Each row below holds a small network's activations on one input, seen along a few directions.
Each table varies a few parts of the input and shows all the possible inputs, shuffled.
A made-up example of a description, with smaller parts first: values(3) and (point or line(9) or (line(4) and ring(8))).
Shared parts are said once, and a part with two or three values counts as separate values.
In the rows, zero is written as 128.

Other details of the inputs shift rows strongly along three fixed directions, in all tables alike. That doesn't count.

Rows:
R1: [121 116  99 117  85 126  80 139 163 183 164 106]
R2: [126  70 118 111 163 107 134 111 107  98 117 134]
R3: [114  87 103  95 160 116 162 118 105 105 134 130]
R4: [136 108 115 122  79 115  75 144 158 181 148 100]
R5: [153 196 168 101 163 183 134 165 121 131 115 128]
R6: [133 125  93 111  80 110  75 162 166 166 151 113]
R7: [104 180 128 203  56 116 171 105 118  96 124 168]
R8: [129  75 130 104 156 100 151 116 102 106 136 134]
R9: [149 195 164 117 175 191 125 139 129 146 125 139]
R10: [123  68 122 110 161 111 135 112 107  97 121 133]
R11: [152 195 168 104 166 181 127 165 127 127 119 139]
R12: [132 129 102 111  80 104  78 149 157 176 158 102]
R13: [123  92 113  90 153 101 159 134 103  93 137 136]
R14: [101 163 138 205  61 111 165  93 117 107 105 157]
R15: [124 105 111 124  85 120  60 138 162 173 128  96]
R16: [116  90 101  99 165 112 153 117 111 103 134 141]
R17: [105 183 117 198  57 117 174 113 121  95 105 163]
R18: [113  88 104  98 163 115 154 118 111 102 138 141]
R19: [124 119  85 116  88 125  79 146 168 180 147 107]
R20: [ 95 156 133 240  84 121 156 106 128  99 106 132]
R21: [110  95 104 132 179 105 158 128 116 108 148 112]
R22: [137  79 122 108 161  96 150 113 102 110 129 134]
R23: [107 182 124 204  58 114 171 103 118  98 120 169]
R24: [132  78 117 103 160  99 150 123 106 103 118 135]
R25: [111  86 107  95 161 116 159 119 108 103 137 135]
R26: [130 106 111 121  81 116  69 155 167 171 141 112]
R27: [123 117  96 120  88 125  75 138 165 181 165 111]
R28: [164 200 168 110 169 176 130 153 121 140 122 134]
R29: [133 102 105 129  86 123  61 140 163 174 129 101]
R30: [139 109 112 126  85 111  68 144 163 179 149 112]
R31: [122  98 110  89 157  94 157 129 102  95 130 131]
R32: [128  69 126 114 162 108 134 103 103 103 132 132]
R33: [129 120  90 120  90 122  79 136 164 186 158 107]
R34: [142 197 167 111 174 187 128 136 125 149 121 129]
R35: [151 176 183 110 166 185 123 158 128 136 105 133]
R36: [123  82 122 136 173  92 151 135 114 104 135 112]
R37: [136 107 116 125  83 114  68 145 163 177 152 111]
R38: [102 149 136 211  62 126 157  84 113 104 104 149]
R39: [ 98 153 136 209  66 118 152  81 115 105 101 150]
R40: [119  89 108 100 162 113 161 108 101 112 145 129]
R41: [134  71 121 115 164 105 137 101 101 108 125 128]
R42: [131  94 114  95 154  98 161 123  96 102 145 129]
R43: [156 196 176 107 164 181 131 156 121 137 129 133]
R44: [150 181 180 108 170 177 121 153 126 139  99 128]
R45: [126  75 122  99 155 103 154 124 102 101 122 129]
R46: [148 168 182 117 168 194 110 146 127 135 101 126]
R47: [155  88 125  86 170  85 179  73 186  70 127  86]
R48: [ 99 147 139 211  62 127 155  85 116 102 107 154]
R49: [151 170 179 117 168 194 113 144 123 137  98 120]
R50: [158 174 181 126 174 187 104 134 126 142 109 131]
R51: [ 97 186 125 229  75 111 177 125 126  96 121 141]
R52: [114 122  91 111  86 122  78 144 167 179 146 102]
R53: [157 179 177 114 171 180 118 156 130 135 103 138]
Each input here is: point or (line(4) and (point or (values(2) and ring(6)))).
Which other rows does R29 become when the values(2) part takes its other values? List them by row number. -> R41
Which other rows does R38 become when the line(4) part takes its other values? List them by row number. -> R4, R40, R42
Which other rows does R7 become when the values(2) part takes its other values? List them by row number. -> R11
A walk changes only the ring(6) part. It starts at R53 and steps to R24. List the rest of the walk in order. -> R44, R45, R35, R26
A walk changes only the ring(6) part. It starts at R27 and steps to R9. List the rest of the walk in order. -> R33, R34, R40, R1
A walk changes only the line(4) part. It starts at R15 and steps to R44. List the rest of the walk in order. -> R31, R52

Rows:
R54: [129 162 156 154 157 145 163 127 115 102 106 135]
R55: [139 165 159 135 146 142 163 119 125  93 104 145]
R56: [149 121 143  90 156 145  82 165 135 164 139 103]
R57: [103 187 122 209   8 147  82 129 172 181 128 124]
R58: [129 163 152 154 159 153 160 112 118 107 114 139]
R59: [106 129  66  98 104  81 163 157 116 121 176 143]
R60: [156 125 138  97 166 140  86 161 151 161 142  96]
R61: [144 119 134  87 159 157  82 154 142 165 140 106]
R62: [113 184 124 211  10 138  81 141 171 175 127 129]
R63: [128  89 108 121 113  84 143 111 135 105 133 126]
R64: [120 194 126 194   6 135  93 134 191 167 117 119]
R65: [118  85 104 141 123  83 140 117 125 112 139 117]
R66: [135 166 154 134 147 152 163 106 128  99 107 145]
R67: [110  77  99 133 119  96 134 108 118 120 141 133]
R68: [118  78 105 127 110  88 132 119 103 116 133 138]
R69: [131 157 158 141 147 150 151 128  95 104 102 160]
R70: [119  90 102 117 113  95 145 101 138 113 132 123]
R71: [130 162 155 154 157 147 161 128 115  98 107 135]
R72: [112  77  98 125 113  97 130 106 109 121 136 142]
R73: [111  85  96 138 125  93 137 107 131 116 140 122]
R74: [148 120 140  90 157 147  83 167 138 165 136 105]
R75: [114  79 103 125 110  90 132 122 106 117 128 137]
R76: [119  89 101 117 113  97 142 102 139 108 133 123]
R77: [125 165 154 152 158 153 162 113 115 107 112 133]
R78: [160 128 139  76 151 142  90 157 159 151 134  99]
R79: [125 158 153 137 148 163 152 118  98 108 104 156]
R80: [108  78  98 123 112  99 132 110 109 123 131 138]
R81: [151 125 134  94 167 149  88 148 151 166 145  93]
R82: [110  85  96 137 124  95 140 108 130 119 137 117]
R83: [116 201 109 109 137 146 182 153 109 118 154 159]
R84: [122 158 155 146 153 161 158 118 106 111 107 148]
R85: [149 119 139  90 157 149  81 167 139 161 137 105]
R86: [126 159 154 139 149 160 151 116  99 110 105 161]
R87: [128  89 109 120 112  84 144 110 133 106 134 123]
R88: [134 157 159 142 147 150 152 126  94 105 105 159]
R89: [137 166 157 134 146 152 166 104 124 101 110 141]
R90: [149 121 136  81 153 155  79 149 131 172 139 114]
R91: [110  77 101 132 117  96 135 107 115 121 141 130]
R92: [151 122 141  82 150 146  78 164 127 166 135 111]
R93: [119  90 105 117 113  93 144  99 135 111 135 121]
R94: [123  88 102 119 114  93 143  98 138 111 137 127]
R95: [110  85  95 137 124  96 138 109 131 114 138 117]
R96: [116  86 101 141 124  84 137 120 128 110 136 121]
R97: [153 120 143  91 157 145  82 164 136 165 141 105]
R98: [150 120 139  91 159 146  80 166 140 163 138 109]
R99: [123 158 155 147 154 159 154 117 107 108 110 152]
R100: [125 160 157 138 147 160 153 115  94 111 106 154]
R101: [138 166 163 134 144 142 166 118 120  94 105 139]
R102: [151 120 137  82 151 149  77 166 131 162 132 113]
R103: [111 193 123 217  12 133  86 139 182 173 126 111]
Describe the family of inputs behind these rows. -> values(2) and (point or (line(4) and ring(6)))
Changing only the values(2) part turns R62 into R67. The same change can be made to R101. Which row results? -> R93
Changing only the values(2) part turns R83 into R59. The same change can be made to R70. Which row results? -> R64
Which other rows does R71 become when the ring(6) part takes its other values? List them by row number. -> R54, R60, R65, R96, R103
